A small network was shown many inputs. Here are its activations along a few directions, one row for each input.
Each table varies a few parts of the input and shows all the possible inputs, shuffled.
Descriptions start from the smaller parts, as in this example, which fits no table here: one of 3 separate values, together with either a single point or one of 11 places around a ring or (one of 5 places around a ring, together with one of 6 places along a line).
Shared parts are said once, and a part with two or three values counts as separate values.
In the rows, 128 means zero.

Other details of the inputs vary at random and push rows far along three fixed directions, the same in every table; ignore that.

Rows:
r1: [127 128 160 127 112 143 118 167 145 191 150]
r2: [196 148 178 120 144 137 184 108  94  91  92]
r3: [168 159 172 114 132 144 140 149 121 151 120]
r4: [134 148 180 122 125 114 132 147 151 181 135]
r5: [111 134 178 136 108 114 119 145 133 181 150]
r6: [170 157 151 120 121 111 157 109 111  99 116]
r7: [166  35  94  56 131 111  81  99 130 118 131]
r8: [107 129 171 131 118 114 115 147 140 187 153]
r9: [112 135 178 137  99 116 119 147 135 177 147]
r10: [166 100 103  93 146  98 133 116 112  89  92]
r11: [172 166 166 113 128 145 140 132 131 148 134]
r12: [ 91  58 121 104 115 143  67 144 162 182 148]
r13: [147  34  95  66 117  79  86 122 118 112 123]
r14: [185 164 166 118 133 111 170 122 106  99  91]
r15: [ 64 143  78 171 128 143 120 119 123 103 135]
r16: [158  86 110 102 136 131 134  96 117  90 120]
r17: [ 67 142  79 171 119 144 119 120 125 100 131]
r18: [170 108  96  92 141  99 134 101 122  86 106]
r19: [118  93  47 119 139 145 111 128 119  92 128]
r20: [116 138 160 124 121 114 117 133 157 185 160]
r21: [ 41 124  89 164 134 144 100 151 153 155 140]
r22: [101 166 109 198 145 169 162 141 104  78 114]
r23: [ 60 140  73 166 137 143 117 122 130 110 137]
r24: [150 159 164 125 112 118 145 122 144 140 130]
r25: [108 209 103 178 154 155 171 115 126  83 101]
r26: [123 124 110 158 133 144 136 127 121 100 142]
Each input here is: one of 2 separate values, together with either one of 5 places around a ring or one of 8 places around a ring.
- The inputs of r19 and r1 match in every part but the choice among 2 separate values. If r25 is changed in the same way as r19 into r1, which row does it become? => r4

Rows:
r27: [152 148 185 107 105  89 132 108 161 164 140]
r28: [ 75  90 119 130 113 106  88 157 131 172 154]
r29: [ 60 174 139 183 123 191 123 175 175 185 137]
r30: [127  76  72 115 150 154 113 111 110  83 118]
r31: [ 80 230 133 222 157 215 182 139 123 103 102]
r32: [204 191 174 131 135 163 182 120 100  97 105]
r33: [157 158 173  96 121  89 128 122 149 181 145]
r34: [103  75  78 130 127 102 113 115 100  71 107]
r35: [184 118 133 110 143  84 151 119  67  80 114]
r36: [101  93 103 126 127 105 114 128 105 103 110]
r37: [148 110 189 131 101  88 135 134 113 156 158]
r38: [212 132 152  87 140 128 152 132 113 115 101]
r39: [102 167  93 140 136 123 137 103 138  98 103]
r40: [107 154  96 157 131 121 148 100 130  88 133]
r41: [131  69  63 108 141 155 105 109 111  80 122]
r42: [102  84 109 111 107 156  79 157 167 176 154]
r43: [ 88 121 106 125 116 107  93 130 166 169 167]
r44: [171 112 189  96 131 126 129 146 143 182 135]
- What is each input in this table made of? => either one of 8 places around a ring or (one of 2 separate values, together with one of 5 places around a ring)
- A walk changes only the place on the ring of 5. It starts at r43 and steps to r33. List the rest of the walk in order. => r39, r27, r40
- List by row number the other inputs of the same sort as r30. => r29, r31, r32, r38, r41, r42, r44
